Each row has a name. After each piece below comes the name of the row it's from, unless a question asks for something else. Each question is about the rows just above it. Some pieces are copies with a little noise. Places in a row count from 0.

moge: [-0.14  0.00  0.86  0.39  0.21 -0.11 -0.29 -0.16  0.70 -0.02 -0.96  0.39
 -0.24  0.32 -0.14  0.85  0.50  0.07 -0.39 -0.22 -0.08  0.79 -0.67 -0.46
 -0.10 -0.90 -0.79  0.34  0.34  0.12 -1.36  0.40  0.52 -0.45  0.58  0.27
 -0.04  0.93 -1.29  0.54 -0.10 -1.18  0.22 -0.10  0.25 -0.67 -0.18 -0.14
  0.49 -0.58  0.34  0.14]
rarod: [ 0.40  0.10  0.21  0.41  0.78 -0.34 -0.76 -0.43  0.40  1.31 -0.53  0.25
 -0.71  0.33  0.50 -0.76  1.10 -0.72  0.01 -0.55  0.38 -0.04 -0.58 -0.16
  0.16 -0.15 -0.31 -0.36  0.35 -1.09  0.46  0.46 -0.27 -0.52 -0.05  0.05
  0.70  0.02 -0.46 -0.24 -0.07  0.89 -0.39  0.61 -1.27  0.12  0.10  0.51
 -0.06  0.32  1.05  0.17]
Sizap: [ 2.01  0.21  0.35  0.57  0.84  0.17 -0.31  0.00  2.01  0.13 -0.24  0.58
 -0.46  2.01 -0.12 -1.10  0.08 -0.82 -0.27 -0.41  0.40  0.41 -0.39 -0.36
  1.87 -0.46 -0.25  0.29  0.76 -1.18 -0.44 -0.31 -0.28 -0.98 -0.03  0.64
  0.44 -0.20 -0.31 -0.59 -0.14  1.03 -0.46  0.36  0.10  0.04  1.20  0.70
  1.58 -0.31  3.93 -0.98]
nup: [ 0.01  0.70  0.01 -1.21  2.63 -4.43 -1.20 -0.61 -1.75  4.86  1.69 -6.85
 -2.46  1.93 -2.53 -9.05  2.14  2.68  0.53  2.12  1.89 -2.44 -2.84 -0.02
  0.60 -0.51  5.62  1.39  1.10 -3.31  7.33 -6.19 -0.38  3.52 -6.28 -0.31
  3.20 -2.80 -1.45 -1.31 -2.28  4.25 -1.00 -1.51 -1.00  2.25 -0.17  1.54
 -1.08  1.42 -3.06  1.14]
teno: [ 1.05  0.01  0.19 -0.20  0.92 -0.47  0.80 -0.07  0.42  1.22 -0.44  0.29
 -3.15 -0.41 -0.79 -1.98  1.03 -2.33 -0.02 -0.26  0.64  0.67 -1.27 -1.89
 -0.23 -0.67  1.14  0.12 -0.80 -0.36 -0.06  0.55  0.00 -0.92 -0.75  0.20
  1.13  0.98 -1.07  0.21  0.65  1.50 -0.94  2.15 -1.59 -0.63  0.98 -0.46
 -0.90  0.10  0.52 -0.22]
zufu: [-2.37 -0.37 -2.29 -0.40 -2.02  0.17 -0.74 -0.21  0.07 -1.97  0.33 -0.38
 -0.26 -1.69  1.91  1.82 -0.42  0.29  0.15 -0.27  0.47 -1.45  1.97  0.18
 -0.57  2.59 -2.34 -2.18 -0.77  1.02 -1.82 -0.20 -0.29  1.73  0.72  0.68
 -2.72  0.26  1.30 -1.38  0.14 -0.05 -0.95  0.46 -0.44 -0.05 -1.39 -1.21
  0.29  1.69 -2.08  1.37]
novi: [-1.15  0.40 -0.33 -0.97  0.82  0.04 -0.79  0.69  0.47  0.10  3.04 -0.48
 -0.76 -0.07 -0.07 -0.07 -1.15  0.18  0.38 -0.24  1.45 -1.23  1.69  0.49
 -1.32  0.49  1.55 -0.28 -0.52  0.29 -0.17 -0.55 -0.48  1.81 -0.32  0.01
  0.02  0.13  2.12 -0.80 -0.01  1.09 -1.09 -0.13 -1.16  0.49 -1.46  0.22
 -0.29  1.35 -1.38  0.52]
muko: [-0.30 -0.24  0.45  0.32  0.48  1.88  2.16 -0.43 -0.20  1.88 -3.43 -0.54
 -0.52  0.05  0.99  0.22  2.50 -1.79 -1.19 -0.39 -1.15  2.29 -1.07  0.14
  1.77 -0.44 -0.84  0.80 -0.40  0.81  0.17  1.53  0.21 -2.00 -0.34  0.87
  0.50  0.27 -0.15 -0.89  0.25  2.15 -1.08  0.23 -0.30 -1.61  1.42  0.96
  0.31 -0.64  3.15 -0.81]
roros: [-0.02  3.50  0.07 -3.92  4.01 -0.20 -1.11  0.24 -2.38  2.02  0.66 -3.61
  3.91  0.28 -4.59 -5.19  0.42  2.88  4.02 -0.70  4.69 -0.52 -0.98 -0.65
  1.45 -3.75  1.82  0.96  4.45 -2.97  3.14 -0.06 -4.17  0.19 -0.26  0.19
  6.37 -0.05 -1.08  2.12 -2.18  0.92 -0.96 -0.04  0.01 -2.01  0.83  5.29
 -2.47 -2.80 -0.13  0.14]
feni: [ 2.09  2.09  0.05 -2.90  1.94 -0.50 -2.74  0.40  0.06  0.16  2.41  1.41
 -0.75  1.67 -6.49 -4.03 -1.12  1.80  0.92  0.07  4.42 -1.58 -1.59 -2.54
 -0.01 -1.41  1.28  0.21  0.71 -2.87  1.80  0.06 -0.87 -0.95 -0.41 -0.30
  2.11 -0.30 -1.01  3.39  0.01  0.73  0.33  0.41 -0.72  2.01  0.11  1.27
  1.16 -0.53 -1.55 -1.27]
salof: [ 8.00  0.27  0.34  1.93  2.54 -0.49 -5.18 -7.56  0.14  5.85  2.34  1.19
 -0.84  0.52 -0.42  0.50  0.84  0.97  0.36 -0.64 -4.14  1.84 -1.06  1.20
 -0.68 -2.68 -2.01 -0.19  1.05 -7.40  7.53  2.67  0.68 -2.70  2.78 -2.71
  1.87  0.20 -2.37 -2.13  1.32 -0.47  6.56 -2.74  1.09  0.83  2.78  0.72
  1.18 -0.09  2.40  0.44]
Times [-0.31] occurs in Sizap: : 4
find: [-0.05  3.50  0.07 -3.91  4.00 -0.20 -1.14  0.26 -2.37  2.02  0.67 -3.61
  3.91  0.29 -4.62 -5.18  0.42  2.89  4.02 -0.68  4.71 -0.51 -0.97 -0.63
  1.43 -3.76  1.83  0.95  4.47 -2.98  3.16 -0.04 -4.19  0.20 -0.25  0.19
  6.39 -0.05 -1.10  2.12 -2.21  0.92 -0.96 -0.04  0.01 -2.02  0.82  5.28
 -2.46 -2.80 -0.15  0.13] : roros

